A small network was shown many inputs. Here are its activations along a few directions, one row for each input.
In each table, some parts of the input vary, and every possible input appears once, in random order.
A made-up example of a description, with smaller parts first: one of 4 places along a line, together with either a single point or one of 11 places around a ring or (one of 3 separate values, together with one of 5 places around a ring).
Shared parts are said once, and a part with two or three values counts as separate values.

A family of inputs:
x1: [ 4.54 -3.42  0.93  2.73  3.70 -0.24 -2.86  3.09 -1.68 -1.29  2.09  1.75
 -4.21 -1.24]
x2: [-0.76 -2.81  0.08  6.42 -4.36  0.50 -2.25 -5.76 -0.10  2.27 -1.04  0.39
 -1.30  0.80]
x3: [ 0.48  2.38 -0.14  3.64  5.07  0.13  2.88 -0.94 -1.14 -2.53 -0.16  3.76
  1.61 -1.19]
x4: [-2.77  4.95  2.32 -0.57 -1.90 -0.67  1.51  2.26 -0.69  1.70 -1.06 -1.91
  2.00 -0.69]
x5: [ 0.25  2.37 -0.77  3.51  3.89  2.42  2.84 -2.62 -0.72 -5.88  0.84  0.58
  1.98 -0.38]
x6: [ 4.03 -4.66 -1.21 -5.16 -3.43 -2.77 -1.32  1.92  2.64  4.02  2.31 -2.09
 -2.63  0.11]
x7: [ 0.24  1.72  2.23 -2.95 -1.06 -1.27 -2.99  3.15 -1.90  3.28 -1.22 -0.54
  2.00  1.52]
x8: [-0.69 -0.92 -1.01 -3.94  0.04 -1.86  4.77 -1.63  2.67  0.94  0.39 -0.24
  1.67 -0.75]
x9: [-1.88 -1.94 -1.05 -2.96 -1.01  0.96  4.93 -2.50  2.51 -3.32  0.04 -2.82
  2.40  1.14]
x10: [-7.58  1.92 -4.89  3.13 -0.51  5.02 -3.03 -2.22 -1.71 -0.98 -0.74  4.43
 -5.01 -1.72]
x11: [-3.96  3.22  2.30 -0.31 -0.97  0.60 -0.20 -0.10  0.04 -5.05 -3.23 -3.92
  2.25 -0.53]
x12: [ 3.87 -0.72 -0.98  3.87  3.83  0.79 -0.02  1.89 -1.61 -1.31  1.71  2.43
  0.90 -0.28]
x13: [ 2.13  0.65  4.25 -3.29 -1.47 -1.96 -5.83  2.43 -1.21  3.64 -0.98 -1.42
 -3.18  0.86]
x14: [ 2.11 -2.73 -2.05 -4.11 -1.82 -1.63  1.58  1.01  2.89  4.50  1.06 -0.40
  1.51  2.33]
Question: Describe the family of inputs behind these rows.
Answer: either one of 2 separate values or (one of 3 separate values, together with one of 4 places along a line)
Question: List by row number the other inputs of the same sort as x2.
Answer: x10
Question: Change only the place on the line of 4 in x7. List by row number the other rows that result.
Answer: x4, x11, x13

A family of inputs:
x15: [-1.70  2.35 -0.56  5.62  1.19  3.01 -3.09 -0.33 -2.84  0.54  1.86  3.86
 -2.86 -0.17]
x16: [-0.48  2.09  3.52 -3.97 -0.04 -3.11  0.89  3.48 -0.58  1.27 -1.48 -1.68
  1.88 -0.07]
x17: [ 4.82 -0.53  0.26 -5.36  0.10 -3.51  1.50  3.79  2.61  2.79  1.60 -3.80
  0.17  1.72]
x18: [ 0.46 -2.11 -3.51 -0.22 -0.04 -0.14  2.25 -1.99  2.62 -0.24  0.22  0.46
  1.24  0.70]
x19: [ 1.10 -0.31 -0.39  0.63 -0.32  0.41 -5.89  3.08 -2.18  3.03  1.69  3.63
 -3.77 -2.20]
x20: [-1.77 -0.19 -2.15  2.32  0.71  1.88  4.11 -2.58  3.18 -4.11  0.14  0.40
 -0.06 -0.50]
x21: [-5.13  0.09 -1.49  1.97 -1.63  2.38  0.78 -3.86  0.79 -3.60 -0.96 -1.04
 -1.62 -0.12]
x22: [ 1.29 -3.39 -2.57 -2.34 -0.87 -3.17  3.13 -0.49  2.55  1.92  0.05  0.09
 -0.50 -0.10]
x23: [-2.45 -2.90 -0.96 -3.29 -3.11 -2.00 -0.37 -2.27  1.50  2.78 -1.33 -0.78
 -2.13 -0.78]
x24: [ 0.33  0.23  3.09 -4.68 -3.99 -2.96 -4.15  1.26  1.24  4.03 -1.75 -4.30
 -0.43  0.14]
x25: [ 2.16 -0.47 -0.12  6.26  4.18  1.11  0.44 -2.43 -1.43 -1.42  1.56  3.19
  0.23 -0.24]
x26: [-0.80  0.92 -1.20  1.46  3.69  1.78  5.26 -0.21 -0.09 -2.09  0.32 -0.49
  3.95 -1.22]
x27: [ 1.56  0.25 -1.69 -2.35  2.53 -0.45  3.53  0.72  0.90 -1.08  1.47 -0.40
  3.28  0.98]
x28: [ 2.14  1.64  4.77 -6.13 -0.15 -3.30 -1.83  4.99  0.76  2.79 -1.25 -4.49
  1.27  2.10]
x29: [ 0.41  0.73 -1.13  2.19  0.47  2.00 -6.01  1.30 -2.53  1.25  1.74  4.15
 -3.02 -0.20]
x30: [-3.40 -1.76 -1.59 -1.75 -2.70  0.56 -0.83 -3.07  1.27  0.01 -1.68  0.47
 -0.63  1.78]
x31: [-4.54  3.29  0.97  1.50 -2.13  2.00  0.48 -1.85 -2.02 -3.54 -1.76 -1.43
  0.29 -0.78]
x32: [-4.73  2.25  0.88  2.67 -2.68  2.23  1.02 -1.83 -1.90 -1.17 -1.71 -0.80
  2.44 -0.16]
x33: [ 2.55 -0.31  0.39 -3.50  1.31 -2.44  4.23  2.52  1.53  1.20  1.87 -1.45
  1.58  0.01]
x34: [-2.39  3.62  2.79  1.63  1.04  2.84  3.14  0.84 -1.98 -1.99 -2.13 -0.95
  4.24 -0.32]
x35: [ 2.50  0.60 -0.01  6.05  4.25  1.29  0.02 -2.59 -0.98 -3.95  1.40  3.09
 -1.67 -0.59]
x36: [ 8.04 -5.29  1.67  0.06  0.53 -2.23 -3.42  2.70 -0.64  1.60  2.13  0.78
 -1.99  1.62]
x37: [ 4.43 -1.93 -0.76  3.29  2.24 -0.37 -1.62 -0.87 -1.13 -1.11  1.86  3.99
 -0.27  0.99]
x38: [-5.50 -0.91 -0.82  2.60 -2.00  2.68  1.78 -3.56  0.74 -1.22 -1.21  0.04
  0.42  0.65]
x39: [ 3.53 -2.09  1.12 -0.17 -1.33  0.93 -7.93  4.56 -1.19  3.68  1.74  1.83
 -3.86 -1.19]
x40: [-0.58  3.06  1.95 -1.84  0.74 -0.07  0.53  1.77 -1.38 -0.79 -1.39 -1.17
  3.86  1.11]
x41: [ 3.67 -3.12 -1.52 -4.51 -2.34 -2.96  1.19  0.96  3.93  3.69 -0.25 -2.24
 -2.08  1.28]
x42: [-2.02  4.95  1.86  1.04  1.72  2.38  2.52  0.56 -2.06 -4.06 -2.02 -1.63
  2.35 -1.28]
x43: [ 5.42 -3.52  0.39  1.81  1.55 -2.48 -0.78  0.58 -1.13  0.79  2.26  2.96
 -1.36 -0.61]
x44: [ 0.05 -3.21 -0.31 -5.22 -3.75 -1.88 -2.69 -1.02  2.59  4.15 -1.89 -2.82
 -2.91  0.38]
x45: [-2.66  1.25  0.35 -0.95 -2.63  0.16 -1.89 -1.28 -1.54  0.00 -1.35 -1.34
  2.32  0.47]
x46: [-2.18  0.80  1.57 -2.83 -3.57 -2.75 -1.40  0.14 -0.19  2.70 -1.48 -1.63
  0.16 -1.98]
x47: [-1.36  3.51 -0.67  5.13  2.05  3.18 -3.91 -0.32 -3.20 -1.62  1.73  3.42
 -4.48 -0.40]
x48: [-0.24  2.04 -1.19  0.58  4.04  1.94  4.74 -0.24  0.33 -4.84  0.56 -0.89
  2.10 -0.99]
x49: [-2.53 -1.64 -2.95  2.31  0.93  1.01  4.25 -2.46  2.46 -1.38 -0.58  0.94
  1.86 -0.03]
Question: The inputs of x29 and x15 match in every part but one. If x18 is changed in the same way as x29 into x15, which row does it become?
Answer: x49
Question: Describe the family of inputs behind these rows.
Answer: one of 5 places along a line, together with either one of 2 separate values or one of 5 places around a ring
Question: Change only the choice among 2 separate values in x19. List by row number the other rows that result.
Answer: x43
Question: Which other rows agree with x20 in the place on the line of 5? List them by row number.
Answer: x21, x31, x35, x42, x47, x48
Question: Change only the choice among 2 separate values in x29. List by row number the other rows that result.
Answer: x37

A family of inputs:
x50: [ 5.13 -5.10  2.30 -5.81 -2.71 -4.22 -2.17  4.01  2.23  5.07  0.41 -2.53
 -1.22  1.22]
x51: [ 3.61 -3.53 -0.63 -7.52 -1.87 -4.51 -1.76  3.01  3.63  6.55  0.31 -3.40
 -1.48  1.43]
x52: [ 2.91  1.06 -0.44  3.97  4.87  1.33  0.39  1.10 -2.17 -1.63  2.00  3.10
  1.35 -1.51]
x53: [-1.78 -0.62 -2.88  2.53  2.45  2.64  5.80 -3.51  1.98 -4.59  0.34  1.10
  0.69  0.71]
x54: [ 5.17 -3.97  0.72 -7.43 -2.93 -5.70 -1.58  2.47  2.02  4.42 -0.10 -2.40
 -1.49  1.06]
x55: [-0.40  1.43  0.13  2.05  3.08  0.60  7.13 -0.97 -0.29 -3.70  0.01 -0.56
  4.78  0.57]
x56: [-2.30  4.19  2.59 -1.29  0.18 -0.19  3.41  0.11 -0.28 -2.21 -1.72 -3.88
  3.99  0.09]
x57: [ 1.14  3.84  3.18  0.64  1.44  0.57 -2.57  3.49 -2.37 -1.01 -0.02  0.85
 -0.33 -1.05]
x58: [-6.44  2.79  0.58 -1.98 -3.36  1.86 -0.06 -1.07 -0.06 -0.83 -2.70 -1.79
  2.27  0.55]
x59: [-1.08 -1.04 -1.42  4.91 -0.55  1.33 -3.92 -2.99 -2.31  1.01  0.85  3.18
 -3.95 -1.29]
x60: [-2.89  2.18  0.76  1.67 -2.00  2.27 -5.62  1.12 -2.70  1.40 -0.16  1.30
 -2.80 -0.39]
x61: [-5.52  0.03 -2.32  2.54 -2.06  1.67  1.70 -4.32  1.15 -2.34 -1.75  1.13
 -0.14 -1.51]
x62: [ 2.45 -1.25 -2.57  5.72  3.46  2.36 -0.76 -2.46 -0.83 -2.14  2.53  3.89
 -1.67  0.13]
Question: Describe the family of inputs behind these rows.
Answer: either one of 3 separate values or (one of 2 separate values, together with one of 5 places around a ring)
Question: What sort of input is x55?
Answer: one of 2 separate values, together with one of 5 places around a ring
